Here are a small network's activations along a few directions, averaged over the inputs that share one value of a field.
Values that are neighbours, or in one group, have similar rows; names and order tell nothing.

Other fields vary at random and push rows far along one fixed direction, the same in every table; ignore that.

Field DORE:
tal: [ -5.4 -10.4   4.4   6.1 -38.2   1.2 -20.1 -12.0  19.6  19.0  18.9  46.7]
nifam: [  6.1 -39.2 -11.4  -0.5  13.1 -14.1   2.8  -7.9   7.3  11.9   4.3  -7.9]
nibu: [-14.3 -16.9   3.6   6.5  -6.6  14.3 -25.8   3.9  29.5  18.3  35.6  -4.5]
gup: [ 11.3 -47.9 -27.6 -13.2 -11.8   3.6 -28.9 -28.4  41.4  38.3  37.7  18.8]
mib: [ 13.9 -29.9 -13.0  -2.7  11.1  -2.4 -12.1 -10.4  25.8   2.9   6.0   5.3]
mipal: [ -5.2  14.2  14.3   4.4 -26.9   0.4 -11.5  -4.3   8.8  -4.4  -6.4  18.4]
zom: [ 33.6  16.4  -3.6  -8.7  18.2   4.6  13.4  -5.1 -19.4   2.8 -23.7 -10.7]
lamik: [-11.2   9.1  10.1  -1.5 -35.4 -11.8  -7.0 -10.5  13.8  12.1  18.9  32.0]
tazos: [-15.3 -12.2   0.7  -3.2  -4.1  -4.6 -12.2  21.2   3.3  11.9  11.1 -21.6]
kore: [  6.0  -7.5   0.8 -39.9 -20.6   5.4 -23.7 -15.4  12.5  54.7   4.9  35.9]
lavus: [  5.0 -24.0  -4.0   5.9  21.0   3.1  17.2 -10.6 -15.6  -7.2  -0.5 -17.8]
dad: [-17.1  50.6  14.5  35.2  34.6  -3.9  41.2  30.9 -33.9 -83.8 -29.2 -57.1]
raf: [-15.4  -8.7  -5.5   1.8  -1.2  -0.2  -2.1  18.7   9.7  27.3  12.5 -16.3]
bon: [ -3.9  44.2  12.6  -2.1  24.0 -12.1  23.6  16.2 -52.6 -30.9 -33.0  -5.7]
lem: [ 22.3  11.2 -13.4 -15.7  15.4   4.0   9.9   2.7 -18.8  -1.8 -10.7  -8.8]
guki: [-10.5  51.1  17.4  27.5   7.3  12.5  35.3  11.0 -31.4 -70.9 -46.3  -6.8]
Each value of DORE is a pair of two hidden parts, and every pair occurs once (2 first parts, 8 second parts).
mipal and nibu share the first part; mipal and lamik share the second. Which value has the first part of lamik and the second part of nibu? -> dad
tazos and mib share the first part; tazos and raf share the second. Which value has the first part of raf and the second part of mib? -> gup
kore and zom share the first part; kore and bon share the second. Which value has the first part of bon and the second part of zom? -> lem

Field PEP:
lanev: [ 14.3 -10.3 -17.7 -15.9   8.8   6.9 -15.0  -7.8   7.3  40.1  14.8  -4.0]
vone: [-10.4 -23.9  -9.8 -16.8 -77.3   5.6 -68.1 -15.2  63.5  89.9  55.7  60.6]
doro: [ -5.4 -35.2  -6.1  -7.1  15.2  -6.7 -16.7   6.0  16.3  27.9  28.5 -21.7]
vud: [-20.6  78.6  43.1  22.9  22.5   0.1  58.5  41.3 -70.7 -83.2 -60.9 -25.6]
gidet: [  9.5  -6.7   5.2  -6.8 -14.0   4.6 -17.1 -17.5  10.9   6.1   6.0  32.2]
voso: [ 12.2 -30.0 -16.6 -12.4 -14.0  -4.7  -6.0 -29.0  23.7  23.2   4.2  30.4]
vakas: [  1.6 -33.5 -10.1  10.5  18.0   6.1  -3.8   2.9  17.5  -2.2   4.5 -37.3]
zis: [  6.7 -13.5 -15.3 -18.9  -8.1   1.4 -18.6 -12.8   1.0  42.2   6.7  19.5]
sulop: [ -5.5  46.4  22.1  16.3  73.8 -12.6  68.5  53.3 -74.6 -94.9 -59.1 -78.6]
kup: [ -4.9 -11.1  -4.3 -10.1 -38.2  14.2 -28.9 -20.9  34.9  29.2  19.2  38.7]
zudu: [ 23.7 -52.8 -32.0 -19.8 -20.4   7.3 -47.5 -41.3  57.4  73.5  47.0  32.6]
feke: [-27.0  55.3  26.7  36.7  -6.6 -12.6  37.5  19.1 -27.0 -79.7 -24.2  -6.3]
kisif: [  3.7  -0.6  -2.3  21.4  35.5  -5.2  29.1  10.2 -24.0 -45.0 -10.1 -30.5]
fedu: [  2.1  37.4  17.0  -0.2   4.7  -4.4  28.3  11.7 -36.1 -27.0 -32.3  -9.8]
The values of PEP form a 2 by 7 grid.
How many steps from neighbour to neighbour lead from sulop to zis, at the fewest? -> 2
Each value of PEP is a pair of two hidden parts, and every pair occurs once (2 first parts, 7 second parts).
vakas and kup share the first part; vakas and doro share the second. Which value has the first part of doro and the second part of kup? -> vud
kisif and gidet share the first part; kisif and sulop share the second. Which value has the first part of sulop and the second part of gidet? -> fedu
zudu and voso share the first part; zudu and lanev share the second. Which value has the first part of lanev and the second part of voso? -> zis

Field GOGI:
reb: [ 10.3 -36.3 -17.9 -27.9 -26.8  -2.7 -34.7 -23.8  28.4  72.3  26.6  36.4]
luvem: [  4.1 -15.6  -9.0 -16.6 -31.4   8.9 -30.1 -20.9  24.7  52.4  19.8  34.2]
naka: [ 15.7  22.8   6.0   6.3  43.4  -3.5  40.2  12.2 -38.6 -58.8 -39.0 -30.5]
lokev: [-19.6 -16.8   2.2   0.6 -54.6   1.9 -37.0 -15.1  42.3  39.4  32.8  44.1]
mogiz: [ -5.9  23.0   8.3   5.4 -15.9   1.2   0.8  -1.4  -3.9  -8.6  -1.3  14.4]
nugim: [ -0.3  25.0   9.9  12.8  46.5   0.9  31.9  32.1 -30.8 -55.4 -27.6 -54.2]
kur: [ -4.2  -2.1   0.4  19.4  38.8  -6.7  28.9  16.8 -22.2 -41.3 -11.3 -44.4]
The values of GOGI form a line.
Name the neighbours of lokev, in listed order. -> mogiz
Name the neighbours of kur, in listed order. -> nugim
